Each row below holds a small network's activations on one input, seen along a few directions.
In each table, some parts of the input vary, and every possible input appears once, in random order.
A made-up example of a description, with smaller parts first: one of 4 places along a line, together with either a single point or one of 11 places around a ring or (one of 2 separate values, together with one of 8 places around a ring).
Shared parts are said once, and a part with two or three values counts as separate values.

Other details of the inputs shift rows strongly along two fixed directions, in all tables alike. That doesn't count.

Table:
R1: [  9   7  -5 -19 -12   3  -4   3 -34  14   2]
R2: [ 17   4   0 -12 -12   4   3  10 -24  17   4]
R3: [  9  14   0 -25  -4   4  -6   6 -29   6   2]
R4: [ -4   9 -21  -3   1 -26  12   5 -12  -4 -27]
R5: [-20 -37  12  37  -6  44   1  -3 -12  -5   8]
R6: [ -9 -42  17  42  -7  44   6   5  -5   0   7]
R7: [ 22  10   0 -18  10  -1   2  13 -21   5   1]
R8: [ 19  19 -20 -14  12 -22 -18  19   7   0 -22]
R9: [-10   2  -2 -15  -8 -21 -22  22  -7  11  -2]
R10: [ 11   9  -4 -18   9   3  -4   8 -30   0  -1]
R11: [  5  13 -18 -11   4 -25  -2  14  -9 -12 -32]
R12: [  5  13  -8 -14  -7 -26 -17  34  -5  22  -2]
R13: [ 19  14   4 -22  -4   5   3  18 -22  10   0]
R14: [-19 -37  15  38   7  43   2  -1 -10 -14   7]
R15: [-33 -39  20  64   6  34  15   2  33 -12 -18]
R16: [  8  11 -22 -19   7 -20 -23  12  -2 -11 -23]
R17: [ 35  48   1 -54   8 -47  17 -68  39  -6  67]
R18: [ -26   15   32    5   -2  -15   23 -109  115  -13   72]
R19: [ -9   3 -23  -2 -12 -22  10  -1 -16  11 -21]
R20: [-29 -36  24  61  10  42   2  11  41 -21 -21]
Each input here is: one of 2 separate values, together with either a single point or one of 4 places along a line or one of 5 places around a ring.
Question: The inputs of R12 and R9 match in every part but the choice among 2 separate values. If R17 is changed in the same way as R12 into R9, which row does it become?
Answer: R14
Question: Change only the choice among 2 separate values in R19. List by row number the other rows that result.
Answer: R18

Table:
R21: [-10  25   6 -27   6 -12 -12 -37  35 -19  17]
R22: [ 57  64 -18 -87   0 -47  -2 -52 -16  11  62]
R23: [  6  18   9  -9  -6 -17  13 -39  48   6  29]
R24: [  1  25   8 -17  -1 -29   0 -30  39   9  39]
R25: [-13  13  -3 -13  -3 -29  14 -52  34  -7  25]
R26: [  6  -9  -4  13  11  10 -15  55 -26   8 -28]
R27: [  1  20   7 -26 -13 -32  -9 -33  35   5  34]
R28: [  6 -20  15   5 -11  41  11  24 -62  16   4]
R29: [ 17 -13  -9  19   9  18   0  56 -29   6 -46]
R30: [  5  -8 -25   4  12  -6  -5  36 -44  -4 -46]
R31: [-82 -85  61 117  -1  94  23 -55  90 -41  28]
R32: [-13  -8 -17   0 -12  -2  -9  33 -34  14 -38]
R33: [  7 -17 -15  30   9  16   9  40 -33  -7 -49]
R34: [ 11  -4 -15 -10   0  -4 -20  55 -36   4 -30]
Question: What is each input in this table made of?
Answer: one of 2 separate values, together with either a single point or one of 6 places around a ring
Question: The inputs of R27 and R34 match in every part but the choice among 2 separate values. If R25 is changed in the same way as R27 into R34, which row does it become?
Answer: R30
Question: Change only the choice among 2 separate values in R23. List by row number the other rows that result.
Answer: R29

Table:
R35: [13  8 -1 -9  8 -2 -5  5 -1 -2  4]
R36: [ 6  4  4 -4  0  5  5 -3 -6  2  5]
R37: [-31 -15  48  23   8  34  15 -85  84 -33  65]
R38: [-6 -1  1  2 -3 -4 -6  5  7  5 -1]
R39: [ 3  5 -5 -1  2 -4  6 -4 -2 -4 -9]
R40: [ 3  3 -1 -2  6 -1 -7  6  8 -7 -8]
R41: [ 6  5  4 -8 -6  0  7 -5 -9  9 11]
R42: [-3  1 -9  2 -4 -9  8 -6 -5  5 -5]
R43: [  3   0  -5   0  -6  -4   9  -8 -10   6   5]
R44: [ 7  5 -3 -7 -1 -9 -6  4  1  6  6]
R45: [  4   2  -7   1   6  -3   0   3   0  -7 -12]
R46: [ 3  7  0 -7  2 -3 -6  9  4 -2 -7]
R47: [  9   6   4 -11  -3  -2  -3   7  -7   8   7]
R48: [ 4  4 -2 -5 -8 -5  5 -2 -8 12  5]
R49: [ -3   5  -5  -1   3 -12  -7   9   8  -5 -11]
R50: [  1   4 -12  -1   0 -13   1  -1  -1   1  -5]
R51: [ -5   5   0  -4   0 -10  -6   6   9   0  -7]
R52: [ 6  1 -7 -1 -1 -7  2 -4 -4  3  4]
R53: [-47 -77  26  60  -3  91 -24  48 -40 -14 -27]
R54: [ 2  7 -2 -5 -1 -2  3  1 -2 -1 -8]
R55: [ 10   1  -4  -4   1  -1   4  -1 -10   2   5]
R56: [  5  -1   0  -1  -4   3  11  -8 -12   4   7]
R57: [-4  1 -5  0 -6 -7  4  0 -5  9 -5]
R58: [ -5   0  -7   5   4  -8   0   2   5  -7 -13]
R59: [10  2 -3 -2  8  2  2 -2 -5 -5  2]
R60: [ 9  1  1 -5  1  0 -4  9 -6  3  4]
R61: [ 3  3  3 -6 -5 -3 -5  4  2  9  7]
R62: [ -6   1  -7   4  -1  -9   7  -4   1  -3 -10]
R63: [-3  1 -5  2  0 -8 -7  7  5  2 -4]
R64: [ -4   7  -5  -4  -3 -12   3  -1   1   2  -8]
R65: [ 11   8   2 -11   4  -1  -4   8  -6   3   2]
Question: What is each input in this table made of?
Answer: either a single point or (one of 5 places around a ring, together with one of 6 places around a ring)
Question: A walk changes only the place on the ring of 5. It starts at R54 and steps to R39. List the rest of the walk in order.
Answer: R45, R40, R46

Table:
R66: [ -4  10  -1  -5  -3 -15  13 -35  20  -8  15]
R67: [ -2   9  11 -10  -3  -1   8 -31  13   3  28]
R68: [  3  10  10 -16  -3  -2   7 -31  16  -4  24]
R69: [ -3  13  11 -20   4   0  -4 -26  21 -13  19]
R70: [  3  16   3  -7   8  -9   7 -29  34 -10  10]
R71: [  4  16   3 -10   3  -9   7 -28  26 -12  12]
R72: [ -6   6  -2   4   2 -11  13 -32  25  -6  11]
R73: [  2  18  11 -17   6  -5   0 -26  24  -9  18]
R74: [-33 -38  21  36   5  43 -15   9  15 -19  -5]
R75: [-29 -39  20  47   9  37  -4  14  22 -17  -9]
R76: [  2  13  11  -8   7  -7   7 -20  29 -10  14]
R77: [ -6   9   1 -11  -2 -15   7 -35  18  -7  19]
R78: [ -2  10   9 -19  -6  -2   4 -33   8   1  30]
R79: [  6  -5  -8  -5   2  11 -17  42 -34   3 -25]
R80: [ 21  16 -29 -13   7 -29  -6  26 -22   8 -28]
R81: [ 13   8 -21  -7   1 -17  -4  23 -19   2 -24]
R82: [ 10  -5 -13  -3   2   3 -11  41 -31   3 -29]
R83: [ 28  10 -20 -10   1 -12  -1  31 -35  19 -20]
R84: [ 22   8  -9 -10   0  -9  -2  33 -30  15 -11]
R85: [ 27  17 -23 -15   6 -21  -7  29 -23  10 -26]
R86: [ 12  -3 -13 -10  -7   2 -10  34 -49  18 -13]
R87: [ -4   9   4  -3   2 -15  13 -28  24  -4  18]
R88: [  8   1 -19 -11  -4  -9 -12  31 -41  12 -19]
R89: [ -4  12   0  -5   3 -14   8 -31  29 -15   9]
R90: [ -7  10   3 -10   3 -12   2 -29  25 -15  10]
R91: [-74 -89  35 100 -17  75 -20  58  22   4 -40]
R92: [ 20   3 -13  -5  -5  -3  -1  27 -31  12 -15]
R93: [  5  12   6  -9  -3  -4  12 -31  18  -4  19]
R94: [ -3  12   6  -5   7 -15   7 -23  31 -12  11]
R95: [ -1  16  -3  -6   8 -19   7 -33  34 -12   6]
R96: [ -9   7   5 -13  -2  -8   1 -33  15  -6  22]
R97: [ 15   5  -9  -5   6  -6  -7  35 -20   5 -20]
R98: [  9   3 -18  -4   5  -8 -14  39 -33   6 -29]
R99: [ 19   2 -10  -9  -2   3 -10  41 -45  18 -17]
R100: [-24 -48  27  44  -3  56  -6  12   5  -9   0]
R101: [ 25  23 -25 -24   1 -37   1  20 -28  16 -10]
R102: [ -6  14   6 -10   6  -9   0 -28  26 -11  14]
R103: [ 25  19 -33 -18   0 -35   0  20 -31  17 -19]
R104: [  9 -10  -5  -2  -4  16 -14  42 -45  12 -18]
R105: [  0   7  11  -4  -2  -7  14 -27  19   1  25]
R106: [-34 -53  32  48  -3  70  -3  16  -4  -9  -6]
R107: [-20  22   4 -13 -18 -38  -1 -20  45  14  10]
R108: [  5  14  15 -11   1  -6  12 -26  24  -2  26]
R109: [  6  18  13 -20   0  -3   5 -28  15   1  28]
R110: [-27 -36  13  36   4  34 -10  11  12 -18 -11]
R111: [-27 -39  20  41   3  49  -1  11   8 -17 -16]
R112: [ 17   6 -15  -5   1  -7  -5  28 -21   3 -23]
R113: [  5  10   6  -4   2  -2  12 -29  22  -1  16]
R114: [ 13   6 -21 -10  -1 -15  -8  30 -40  16 -19]
R115: [  0   7   4  -4  -6  -6  15 -35  17  -3  22]
R116: [ -2   3   5   3  -1  -1  16 -34  21   1  20]
R117: [  9   1 -18   0  -3 -12   0  16 -23   6 -15]
R118: [ 18   9 -14 -14   4  -6 -13  41 -35  10 -24]
R119: [-22 -39  18  42  -5  41   4  -2   9  -7   6]
R120: [ -3   5   8 -10  -6  -5  10 -35  13  -2  26]
R121: [-29 -46  25  46  -2  53  -4  12   1  -1   5]
R122: [ 19   9 -13 -12  -3 -16   1  24 -31  18  -6]
R123: [ 13  -4 -15  -5  -8  -3  -4  29 -43  16 -15]
R124: [-24 -34  10  32  -2  28  -5   1   6  -9   0]
R125: [ -9  10   7 -14   4  -6  -4 -27  23 -14  14]
R126: [ -6  10   4  -8   1  -9   5 -30  17  -3  19]
R127: [ 26  11 -26 -12  -3 -21   2  25 -38  23 -15]
Question: What is each input in this table made of?
Answer: one of 2 separate values, together with either a single point or (one of 5 places around a ring, together with one of 6 places around a ring)
Question: The inputs of R80 and R95 match in every part but the choice among 2 separate values. If R92 is changed in the same way as R80 into R95, which row does it become?
Answer: R93
Question: The inputs of R105 and R122 match in every part but the choice among 2 separate values. If R66 is changed in the same way as R105 into R122, which row does it become?
Answer: R117
Question: A walk changes only the place on the ring of 5. It starts at R114 and steps to R98. List the rest of the walk in order.
Answer: R118, R99, R121
Question: Change only the place on the ring of 5 in R84. List by row number the other rows that result.
Answer: R75, R97, R101, R122
